A small network was shown many inputs. Here are its activations along a few directions, one row for each input.
In each table, some parts of the input vary, and every possible input appears once, in random order.
Descriptions start from the smaller parts, as in this example, which fits no table here: one of 4 places along a line, together with either a single point or one of 9 places around a ring or (one of 3 separate values, together with one of 8 places around a ring).
Shared parts are said once, and a part with two or three values counts as separate values.

Other details of the inputs vary at random and push rows far along three fixed directions, the same in every table; ignore that.

Table:
x1: [-46 -30 68 -51 1 -22 14 -36 41 -41 51]
x2: [3 23 4 10 88 -11 1 -16 38 21 49]
x3: [76 1 86 16 -33 -18 -1 -71 33 24 -33]
x4: [-43 -28 -5 -55 -42 -17 42 70 -64 -32 8]
x5: [-21 -47 44 -30 -17 -24 -22 -26 0 -71 56]
x6: [5 31 -56 18 11 29 14 32 -8 15 -15]
x7: [6 36 -49 20 11 28 7 40 -13 17 -6]
x8: [43 5 13 37 -83 -4 28 19 -58 49 -53]
x9: [-8 -1 -46 11 66 25 -27 -38 25 0 17]
x10: [-2 -2 -24 28 71 16 -37 -9 17 -2 34]
x11: [67 -22 67 37 -40 18 -35 -65 8 1 -55]
x12: [44 -9 84 59 -31 7 -39 -77 -16 7 -19]
x13: [-8 43 -44 9 24 4 -10 33 -28 31 -9]
x14: [63 1 88 17 -28 -19 -7 -70 37 29 -41]
x15: [21 15 -46 6 54 29 -24 -10 41 -27 3]
x16: [15 54 -37 -2 18 -6 47 26 16 39 5]
x17: [-20 -34 73 -69 9 -46 2 -6 40 -47 33]
x18: [10 40 -41 19 21 12 4 42 -29 15 -2]
x19: [7 34 -37 11 26 -9 57 4 -1 51 28]
x20: [-13 -11 49 -67 -21 -38 8 -27 59 -57 36]
x21: [-54 -54 45 -25 -14 -1 -28 -24 22 -61 35]
x22: [-7 -53 46 -53 -12 -8 -28 -4 7 -77 24]
x23: [6 2 -54 15 25 18 11 39 -12 29 -26]
x24: [-9 54 -21 6 34 -11 34 37 17 50 -7]
x25: [-82 -3 -17 -55 -59 -8 26 57 -35 -18 -1]
x26: [-6 -9 -42 25 67 24 -22 -25 34 -7 15]
x27: [-6 -9 -36 27 66 28 -28 -18 31 -3 22]
x28: [-6 10 -59 30 21 30 31 6 -22 22 -1]
x29: [6 51 44 25 -67 -15 57 7 -21 75 -54]
x30: [3 9 -58 1 24 20 5 26 -20 36 -23]
x31: [-5 29 2 31 -80 3 23 -8 -40 55 -84]
x32: [-24 19 -49 24 23 24 4 13 -28 43 8]
x33: [-43 -35 41 -41 -22 -6 -39 -3 39 -74 15]
x34: [-2 -38 48 -80 -9 -40 13 -22 49 -59 40]
x35: [29 -13 85 65 -27 -3 -48 -72 -6 16 -28]
x36: [32 17 -5 -16 80 1 1 -2 50 14 25]
x37: [-77 -9 -8 -42 -53 -19 29 71 -36 -25 0]
x38: [13 4 0 55 -83 -1 48 -18 -54 50 -47]
x39: [21 -1 -33 -6 66 22 -47 -1 21 -1 10]
x40: [28 -4 -22 7 76 5 -44 14 14 -10 12]
x41: [49 6 88 39 -33 -11 4 -93 29 31 -12]
x42: [-73 -25 -6 -33 -47 -4 49 48 -61 -24 30]
x43: [85 -14 75 39 -39 -17 -45 -54 -9 1 -33]
x44: [9 -5 -37 22 62 38 -19 -23 22 -12 31]
x45: [-10 26 -61 21 16 15 12 30 3 21 -32]
x46: [17 4 26 41 -66 -7 17 24 -62 58 -68]
x47: [34 20 -40 11 44 14 -37 6 37 -22 28]
x48: [22 -5 -44 22 54 21 -19 -21 25 -12 40]
x49: [-48 -4 -14 -47 -60 -32 37 68 -49 -36 19]
x50: [-26 -60 42 -49 -12 -8 -34 0 26 -69 13]
x51: [-95 -28 -21 -44 -49 -2 44 30 -46 -9 11]
x52: [-32 -30 -15 -54 -55 -28 42 71 -54 -30 16]
x53: [-6 15 -46 34 20 33 18 21 -30 27 15]
x54: [-12 18 26 48 -63 -5 17 -11 -79 69 -43]
x55: [-49 -5 -17 -47 -65 -27 38 68 -42 -35 18]
x56: [50 -10 -52 -1 55 11 -19 -7 31 -22 10]
x57: [14 43 1 -4 78 -16 -10 3 55 10 28]
x58: [36 14 74 36 -42 -1 -64 -67 8 13 -48]
x59: [-42 -32 58 -51 -5 -27 15 -42 46 -42 47]
x60: [-4 6 -28 14 71 18 -43 -22 9 5 36]
x61: [7 1 -60 14 26 14 17 33 -10 26 -33]
x62: [68 -18 74 38 -40 16 -42 -56 4 1 -46]
x63: [52 -13 69 61 -49 5 -36 -78 3 9 -14]
x64: [-52 -13 -35 -49 -69 -19 54 52 -25 -39 -1]
x65: [33 15 -48 8 44 16 -30 -2 42 -23 19]
x66: [8 30 -19 -1 43 -12 39 38 5 56 -8]
x67: [26 2 -32 24 59 9 -29 -12 11 -11 52]
x68: [-91 -9 17 -47 -29 -33 78 43 -22 10 27]
x69: [12 4 4 25 -71 2 27 -6 -53 60 -86]
x70: [-11 27 -55 23 15 19 6 37 1 24 -24]
x71: [25 3 -26 -7 75 6 -50 0 5 -3 14]
x72: [2 54 -34 0 23 -7 42 27 19 45 -3]
x73: [-5 35 -40 24 25 3 -5 47 -20 24 -11]
x74: [-23 -28 45 -45 -22 -6 -33 -8 20 -82 26]
x75: [15 11 22 27 -67 -6 11 11 -70 64 -66]
x76: [-9 -59 28 -54 -16 1 -12 -22 23 -79 4]
x77: [3 19 -43 -2 56 25 -44 -12 39 -7 3]
x78: [2 -60 27 -53 -26 -13 -18 -14 24 -77 21]
Description of these inputs: one of 3 separate values, together with either one of 6 places along a line or (one of 4 places along a line, together with one of 5 places along a line).
- The inputs of x46 and x10 match in every part but the choice among 3 separate values. If x30 is changed in the same way as x46 into x10, which row does it become? => x51
- The inputs of x23 and x27 match in every part but the choice among 3 separate values. If x3 is changed in the same way as x23 into x27, which row does it become? => x41
- Start at x17 and move only the place on the line of 6, one step at a time. The first step leads to x66. Which rows follow, in order? => x36, x14, x3, x34
- Change only the choice among 3 separate values in x72. List by row number the other rows that result. => x14, x59
- Change only the choice among 3 separate values in x63. List by row number the other rows that result. => x8, x47

Table:
x79: [-36 5 -10 -35 -33 -9 8 53 -35 -19 -13]
x80: [-26 -49 -40 -82 22 -6 16 42 14 -99 65]
x81: [2 -7 37 -13 -84 -11 1 4 -39 -3 -39]
x82: [18 -13 -23 -25 35 -3 -28 18 10 -20 13]
x83: [28 50 -59 12 39 9 22 4 36 30 5]
x84: [1 -56 66 -23 2 -14 -60 -55 22 -54 31]
x85: [43 8 67 41 -10 1 -31 -107 57 7 1]
x86: [10 1 -43 2 -27 -10 45 60 -47 24 -19]
x87: [-39 23 -30 29 -29 7 28 54 -47 27 -1]
x88: [-75 -65 6 -34 -17 21 -28 -28 12 -69 6]
x89: [15 2 96 4 -62 -36 2 -34 10 23 -59]
x90: [16 27 -21 17 69 16 27 6 12 52 24]
x91: [26 39 -45 34 35 19 -24 33 15 10 -6]
x92: [17 -10 15 39 -68 1 44 -5 -65 28 -21]
x93: [42 36 7 50 60 6 -24 -61 45 40 6]
x94: [-14 8 47 -18 -79 -32 40 -6 -4 15 -39]
x95: [7 32 -36 34 54 21 -28 11 -18 22 10]
x96: [18 5 48 16 63 -11 -41 -55 52 7 15]
x97: [14 -2 53 -24 -22 -10 26 -7 18 9 -16]
x98: [34 2 -43 40 52 10 -3 6 -13 25 22]
x99: [-77 -52 -57 -75 22 23 -18 28 31 -86 16]
x100: [-24 15 -35 9 -23 6 27 40 -68 33 0]
- The inputs of x92 and x80 match in every part but one. If x98 is changed in the same way as x92 into x80, which row does it become? => x86
- What is each input in this table made of? => one of 2 separate values, together with either a single point or one of 4 places along a line or one of 6 places along a line
- Start at x85 and move only the place on the line of 4, one step at a time. The first step leads to x93. Which rows follow, in order? => x96, x90
